Each row below holds a small network's activations on one input, seen along a few directions.
Each table varies a few parts of the input and shows all the possible inputs, shuffled.
A made-up example of a description, with smaller parts first: values(2) and (point or line(11) or (line(4) and ring(5))).
Shared parts are said once, and a part with two or three values counts as separate values.
In the rows, 128 means zero.

Rows:
x1: [114 131  59 107 107 165 134 139 141 116  78 115 184  98 160 158  73 131
 109 143]
x2: [ 87 131 135 124  93 174 149 164 118 124  93 127 164 136 117 138 130 201
 194 106]
x3: [192  85 128  86  86  28 173 146  73 109 175  61  42 117 148  81 181  98
  87 107]
x4: [134 156 123 152 154 183 101  74 140 120 125 136 175 130 126 169 125  91
  47 137]
x5: [202 104 148  86 107  43 174 171  93 112 170  86  33 128 149 106 158 102
  92 124]
x6: [ 98 127  69 149 136 118 103 111 144 120  93 120 165  96 168 166  66 124
 126 163]
x7: [128 138 105 141 177 140  97  74 157 168 139 147 181 111 133 122 109 103
  73 140]
x8: [113 134  63  96 146 189 111 126 163 144  94 120 165 111 127 140 137 126
  70 145]
x9: [117 141 190 162 146 155 105  72 146 155 127 139 137 153 105  88 132 140
 181  93]
x10: [103 130  92 132 177  93  83  97 149 150 120 148 186  82 126 122 103 101
 116 185]
x11: [196 152 152  78 117  60 177 200 117 106 175 148  15 144 133 134 133  86
 110 147]
x12: [ 84 121 175 175 129 108 105  95 122 132 120 160 148 123  99 109 117 147
 212 127]
x13: [201 121 147  83 103  47 170 183 104 109 172 129  27 141 135 124 145  95
 101 137]
x14: [ 92 120 142 141 112 209 134 142 134 130 108 136 129 153 100 134 156 177
 166  82]
x15: [ 72 124 145 161 122 127 114 135 121 125 108 134 147 136 125 145 123 196
 211 126]
x16: [113 132 176 174 137 209 117 119 128 128 150 143 151 189  96 112 158 132
 155  86]
Question: Describe the family of inputs behind these rows.
Answer: line(4) or (values(2) and ring(6))
Question: What sort of input is x13?
Answer: line(4)

Rows:
x17: [ 75 119  96 152 156 147  95  96 147 141  98 131 194 107 126 139  82 143
 163 143]
x18: [190 107 120  86  92  44 174 177  93 110 161 101  44 116 162 122 150 110
  81 129]
x19: [186  94 108  88  81  46 176 169  86 113 165  92  51 111 152 114 170 108
  71 121]
x20: [186 133 132  83 112  43 174 196 107 104 165 127  32 122 160 138 127 106
 103 148]
x21: [ 74 143 147 157 131 164 106 104 137 149 107 146 199 139 104 119 126 179
 194 124]
x22: [ 76 123 136 171 168 155  85  81 146 148 115 142 185 126 103 122 111 141
 175 130]
x23: [191  99 149 102  91  52 165 149  86 118 180  98  41 134 135  94 193 108
  85 105]
x24: [ 71 138  99 140 115 192 112 122 138 120  81 122 191 134 117 155 115 167
 164 132]
x25: [190 120 130  82 106  44 174 188 100 106 162 114  40 118 165 131 136 111
  91 138]
x26: [187 138 175  98 129  52 167 180 105 111 184 134  24 139 140 121 151 107
 114 130]
x27: [102 145  94 129 122 214 117 119 161 138  85 139 182 135 125 147 106 143
 121 124]
x28: [ 94 135 134 174 178 167  81  66 143 137 129 141 202 130 110 130 108 108
 129 134]
x29: [ 93 124  92 157 164 163  89  87 155 135 104 141 198 103 129 137  77 101
 130 146]
x30: [190 113 160 102 106  52 166 162  93 116 180 111  36 135 138 103 179 108
  94 115]
x31: [ 72 127 110 141 123 161 112 118 138 134  76 128 197 116 116 139  89 169
 195 136]
x32: [ 78 134 143 159 126 201 101 107 147 133  87 138 169 145 100 127 131 162
 187 109]
x33: [189 126 170 100 120  52 166 174 100 113 181 123  31 137 141 112 165 109
 105 125]
x34: [107 150 136 147 133 220 106 100 161 146  98 145 171 156 109 128 128 143
 134 108]
x35: [103 147 136 157 161 200  90  74 155 140 107 139 183 141  98 138 122 115
 120 127]
x36: [106 146  93 135 145 191 105  94 164 146  95 146 191 116 129 144  93 122
 104 135]
Question: Changing only one part turns x21 into x31. The same change can be made to x23. Which row results?
Answer: x19
Question: Describe the family of inputs behind these rows.
Answer: values(2) and (line(4) or ring(6))
Question: Start at x28 and move only the ring(6) part, one step at a time. The first step leads to x35. Which rows follow, in order?
Answer: x34, x32, x21, x22
Question: Which other rows does x33 become when the line(4) part takes its other values? List them by row number.
Answer: x23, x26, x30

Rows:
x37: [ 61 135 128 146 112 179 111 132 143 131  68 134 178 131 107 135 111 188
 223 128]
x38: [ 85 139 165 165 143 181  99 100 143 143 113 147 167 153  96 114 138 159
 188 110]
x39: [ 74 141 149 158 127 177 107 110 140 140  99 142 175 148  99 124 124 172
 205 117]
x40: [ 67 126  53 134 141 190 102 108 154 129  71 129 222 100 127 173  67 142
 133 152]
x41: [ 97 144 181 164 153 178 100  86 142 150 126 146 163 159  84 112 146 151
 174 108]
x42: [ 99 141 107 159 172 191  84  59 158 145 112 141 208 121 112 141 102 101
  97 136]
x43: [180 102 144 102 124  14 162 167  84 106 181 114  60 105 155 116 137 103
 106 140]
x44: [192 107 133  89  77  66 175 162  95 121 159  91  38 136 142 105 179 118
  85 110]
x45: [ 88 139  93 159 163 191  87  71 156 140 105 141 215 119 122 146  92 113
 110 137]
x46: [187 131 140  91 137  25 164 180 106 119 184 133  46 114 160 128 131 102
  90 153]
x47: [ 81 132  80 155 153 195  88  87 159 134  88 136 218 113 131 148  80 120
 125 141]
x48: [180  86 136 109  98  38 158 151  94 120 164  94  40 116 155  92 164 111
 107 112]
x49: [202 133 137  78  79  95 181 189 107 114 155 115  38 144 148 121 178 114
  68 118]
x50: [197 137 143  82 112  72 175 189 110 102 168 128  24 133 154 136 144  98
  81 131]
Question: Describe the family of inputs behind these rows.
Answer: ring(6) or (values(2) and line(4))
Question: Which other rows does x37 become when the values(2) part takes its other values? List them by row number.
Answer: x40
Question: Start at x50 and move only the ring(6) part, one step at a time. The first step leads to x46. Which rows follow, in order?
Answer: x43, x48, x44, x49
